Each row below holds a small network's activations on one input, seen along a few directions.
In each table, some parts of the input vary, and every possible input appears once, in random order.
Descriptions start from the smaller parts, as in this example, which fits no table here: one of 8 places around a ring, together with either a single point or one of 11 places along a line or (one of 2 separate values, together with one of 6 places along a line).
Shared parts are said once, and a part with two or three values counts as separate values.

Other details of the inputs vary at random and push rows far along two fixed directions, the same in every table; ignore that.

A family of inputs:
row 1: [  4  28   0   8 -13 -15   1  14   2   2 -19   7]
row 2: [-33  11  64  11  78 -43  48 -71   6 -30  67 -32]
row 3: [ 34   6 -18 -14 -59 -27  12  44  -2  -7 -56  37]
row 4: [-47 -33  20   0  74 -19  -8 -65 -16  -5  71 -35]
row 5: [-24  37  25   3  10 -84  58 -68 -17 -41  29 -14]
row 6: [ 17 -37   7 -29 -26   4  -8  44  22 -14 -40  40]
row 7: [-43 -30 -51   4  37  33 -75 -13 -41  41  59 -41]
row 8: [-24  -4  44  -2  38 -16   2 -16  23 -24  21  -6]
row 9: [-11 -45 -33  29  35  99 -25 -39 -31  44  60 -53]
row 10: [ 37   7 -31 -12 -51  -8  12  31  -9 -11 -38  33]
row 11: [-24  38  23  18   6 -28  21 -31   6  -4   9 -22]
row 12: [-46 -26 -35  10  24  52 -58 -32 -20  50  50 -51]
row 13: [  6 -12  39  -1  35  10  11  -9  15 -17  17  -2]
row 14: [  5  17  -8  12 -21  28  -5  12  12  21 -17  -4]
row 15: [ 11 -49 -12 -20  20  38 -22  15  -7  17  18   9]
row 16: [  6 -41  14 -20  -5  16   1  17  23  -4 -14  13]
row 17: [ -8  -2  34  -1  42 -25  10 -12   6 -18  23  -4]
row 18: [  0  -8 -26  -6 -22   4 -23  13 -14  20  -9   0]
row 19: [ -7  20  -3  16  -6  16  -8  -2   6  17  -2 -13]
row 20: [  9 -16 -43 -14 -33  36 -42  37 -12  31 -27   4]
row 21: [-10 -16 -26   6 -15  43 -27 -12  -6  35  14 -25]
row 22: [-29  53  48  20  15 -69  49 -55   6 -29  14 -29]
row 23: [ 10  -7  65 -11  10 -57  71 -41  21 -51   6   9]
row 24: [ 37  -6 -47 -18 -54   2 -19  63 -17   3 -59  51]
row 25: [ 30  27 -26   6 -15  -1   0  22  -3  -3 -20  15]
row 26: [  6 -12 -30  -1 -35  35 -16  13   3  31 -16  -1]
row 27: [  7 -42 -18 -34  -1  17 -33  45  -1   1 -17  26]
row 28: [ 20  27 -24   0 -14  -3  -3  27 -10  -3 -18  21]
row 29: [ -4   4 -41   6  14  30 -58  26 -26  24   5   0]
row 30: [-46  14  -5  22  56  -2 -38 -45 -22  19  60 -52]
row 31: [ -4 -37  -2  -5  29  64 -49  27  21  22   5  -2]
row 32: [-15  34  35   2 -26 -74  65 -47  12 -31  -8  -4]
row 33: [ 28  22 -20  -1 -33 -12  -6  54  -2  -5 -39  32]
row 34: [ 19   1  23 -20  -8 -20   7  46  18 -32 -35  42]
row 35: [ 61  22  14  19 -38  32  72  18  15 -16 -48  26]
row 36: [ 26  58  46  14 -51 -55  82 -11  34 -35 -47  23]
Each input here is: one of 2 separate values, together with either a single point or one of 6 places around a ring or one of 11 places along a line.
Question: Changing only the choice among 2 separate values turns row 2 into row 15. The same change can be made to row 14. Which row results?
Answer: row 26
Question: Change only the place on the ring of 6 in row 31. List by row number the other rows that result.
Answer: row 2, row 8, row 13, row 17, row 34
Question: Change only the choice among 2 separate values in row 5. List by row number the other rows that result.
Answer: row 28

A family of inputs:
row 37: [ -34   41   90    8   46 -121   94  -87   16  -67   37  -15]
row 38: [ 24 -18 -21  -9  -4  45 -39  55   4  15 -21  21]
row 39: [ 48 -21 -16 -25 -50  15   7  60  12  -9 -58  52]
row 40: [ 30  -2   4 -19 -44 -19  26  34  14 -15 -49  39]
row 41: [  8  14 -16   5 -27  -7   7   4 -10   1 -17   5]
row 42: [ 16 -21   2 -12   1  11   1  18   7  -1  -9  17]
row 43: [-46 -18   9  15  76  28 -37 -49 -15  17  76 -54]
row 44: [-13 -33 -11  -5  38  34 -41   3  -8  20  31 -13]
row 45: [ -2   4  30  -7   2 -44  38 -21   8 -34   0   8]
row 46: [ 32  43 -11   4 -58 -30  35  25   4  -9 -52  29]
row 47: [ 37  25  -2  -3 -63 -29  49  19   6 -20 -57  35]
row 48: [-50 -15 -52  17  48  55 -91 -22 -43  54  65 -58]
row 49: [ -9 -24  -4   4  34  43 -30  -4  -5  16  29 -19]
row 50: [ -7 -31  -6   4  31  51 -28  -5  -4  20  30 -20]
row 51: [ 19  28  41 -14 -26 -81  64   5  20 -57 -40  41]
row 52: [-15   6 -40  17   4  36 -37 -11 -24  38  24 -30]
row 53: [ 13 -25 -31 -17 -20  32 -39  47  -3  20 -23  19]
row 54: [ 19 -20 -27  -9 -23  44 -32  41   6  23 -24  15]
row 55: [ -3   7  25   2  -5 -22  34 -23  13 -14  -1  -4]
row 56: [-20  14 -42  16   9  28 -49  -3 -26  38  24 -29]
row 57: [ 45   9 -11  -9 -45  18  -2  70  19  -2 -64  47]
row 58: [ 20  51  24   3 -48 -78  72  -7   8 -42 -45  27]
row 59: [ 23 -15 -22  -2 -16  55 -27  44   6  21 -24  15]
row 60: [-14  -9 -10   9  26  41 -36   0  -4  22  23 -20]
row 61: [-44  38  22  31  30 -44  38 -93 -16  -5  58 -56]
row 62: [ 50  -3  -8  -8 -51  30  14  58  21  -1 -62  44]
row 63: [  6  -3  37  -6   7 -35  49 -22  14 -29   2   9]
row 64: [ 14 -12 -29  -9 -18  36 -42  50   4  22 -25  16]
row 65: [ -65   37   72   23   61  -88   59 -115    5  -38   72  -57]
row 66: [-52 -38 -34   3  59  52 -91 -16 -29  47  67 -50]
row 67: [ -5  -3  22  -4  -5 -30  31 -22   6 -17   1   0]
row 68: [-25  -6  17  -1  32 -23   1 -31  -5 -14  33 -15]
Question: Changing only one part turns row 59 into row 57. The same change can be made to row 45. Which row results?
Answer: row 51
Question: What is each input in this table made of?
Answer: one of 4 places along a line, together with either one of 2 separate values or one of 6 places around a ring
Question: List by row number the other rows that have the place on the line of 4 in common with row 47.
Answer: row 39, row 50, row 55, row 61, row 62, row 63, row 67
Question: A walk changes only the place on the line of 4. It starts at row 66 and steps to row 53. List the rest of the walk in order.
Answer: row 40, row 67
Question: List by row number the other rows that have the place on the line of 4 in common with row 65.
Answer: row 43, row 44, row 46, row 53, row 58, row 60, row 68

A family of inputs:
row 69: [ 44 -36 -41  -1   9 101 -52  73   2  39 -18  25]
row 70: [ -7  38  40  -7   6 -80  29  -6  15 -43 -11  13]
row 71: [-31 -50 -23 -15  38  19 -53 -16 -31  23  43 -30]
row 72: [-63   3  12   6  34 -31 -29 -37  -4   3  40 -35]
row 73: [ 15  27  39  11   2 -11  36   3  31 -23 -14   3]
row 74: [-15 -64 -53   4  25 119 -88   9  -3  75  41 -40]
row 75: [-55  20  55  27  40 -17  28 -77  17  -8  45 -50]
row 76: [  53   28  -96   -1 -104   27  -41   92  -29   36  -82   50]
row 77: [  45   41   44  -21  -35 -103   86   36   21  -69  -69   75]
row 78: [-32 -16  54  16  46 -15  50 -89  -3 -16  60 -47]
row 79: [-34  70   6  51   7 -25  45 -98 -30   9  49 -65]
row 80: [ 65 -40 -53 -43 -56  36 -47 109  -5   1 -70  78]
row 81: [  33   29   37  -31  -70 -104   86   20   36  -50  -73   59]
row 82: [-18 -49 -22   5  59  84 -50 -20 -15  23  60 -35]
Question: What is each input in this table made of?
Answer: one of 2 separate values, together with either a single point or one of 6 places around a ring
Question: List by row number the other rows that have the choice among 2 separate values in common with row 75.
Answer: row 69, row 73, row 74, row 78, row 79, row 82
Question: Change only the choice among 2 separate values in row 69. List by row number the other rows that result.
Answer: row 77
